Here are a small network's activations along a few directions, averaged over the inputs that share one value of a field.
Related values have similar rows: they may be neighbours, one step apart, or belong to one group.
(in the rows, 500 means zero)
Strong random noise was added to every row along 4 fixed directions; ignore it. To show where, here is one row again and again, with new noise each time:
[407 414 189 292 542 665 379 409 641 686 346 438 416 376 620 458]
[373 308 457 459 360 807 413 481 579 675 298 508 402 398 720 407]
[535 361 540 598 506 629 507 462 504 721 372 571 430 444 437 561]
[695 561 554 492 675 729 396 403 335 447 349 805 682 674 388 692]
[335 350 338 425 438 526 467 477 671 661 387 380 329 292 623 366]
[698 557 675 629 675 495 501 446 341 410 427 769 627 617 267 672]


Values of U:
u9: [623 617 399 357 579 775 396 447 401 590 549 562 646 744 469 727]
u1: [452 535 483 445 458 619 435 522 474 308 482 491 575 559 667 436]
u11: [487 598 401 423 489 406 550 524 513 605 625 308 487 510 534 470]
u2: [551 510 395 486 485 586 466 469 517 728 573 456 484 557 366 638]
u12: [440 468 812 859 330  28 774 666 555 554 760 262 321 377 328 411]
u3: [439 477 493 448 355 606 457 549 503 493 559 426 505 551 522 491]
u8: [562 516 514 500 593 440 492 476 439 416 461 594 537 478 395 550]
u6: [520 491 461 537 533 599 486 496 497 618 526 472 509 555 412 625]
u10: [469 506 542 529 546 278 504 528 526 362 481 516 458 403 440 387]
u5: [537 619 559 567 486 372 591 567 440 519 678 433 531 590 442 542]
u4: [563 366 502 585 534 546 624 442 540 748 447 475 436 455 504 562]
u13: [597 479 500 471 548 538 542 489 457 511 480 574 510 490 535 501]
u7: [543 608 552 535 547 197 573 506 493 212 623 528 574 519 471 442]
U is arranged as a line.
- How many steps from neighbour to neighbour lead from u8 to u11, at the fewest? => 11
- List every value one step from u6, in the order listed. => u1, u2
- List every value one step from u4, in the order listed. => u13, u7
- List every value one step from u12, in the order listed. => u9, u5

Values of M:
m10: [316 343 790 739 120 382 573 631 550 493 621 346 361 494 588 367]
m4: [487 445 456 504 379 711 499 513 550 774 519 352 428 430 650 471]
m6: [741 708 514 571 831 294 429 416 342 329 524 755 641 624  57 732]
m9: [296 382 479 456 293 658 324 533 546 450 380 494 433 403 736 292]
m13: [511 582 376 507 611 229 552 504 588 516 695 347 498 541 270 620]
m1: [452 454 719 587 397 741 422 501 370 295 306 785 561 606 545 506]
m5: [556 638 306 283 577 918 378 455 450 496 517 532 701 730 675 562]
m2: [603 482 257 345 729 757 457 350 487 671 326 640 574 479 522 639]
m3: [454 724  71 237 720  21 511 458 691 413 704 192 457 417 367 488]
m12: [448 318 441 393 370 662 511 541 637 781 427 337 400 375 718 384]
m8: [657 436 399 588 688 267 640 445 577 906 566 383 345 408 158 699]
m7: [536 678 364 198 562 709 385 444 339 255 450 616 723 650 761 526]
m11: [578 434 584 565 565 522 555 461 452 461 349 688 494 443 450 463]
M is arranged as a line.
- Going along M from m10 by way of its neighbour m13, in what order are m9, m1, m12, m8 met? => m12, m8, m9, m1
- List every value one step from m2, in the order listed. => m11
- List every value one step from m5, in the order listed. => m4, m3
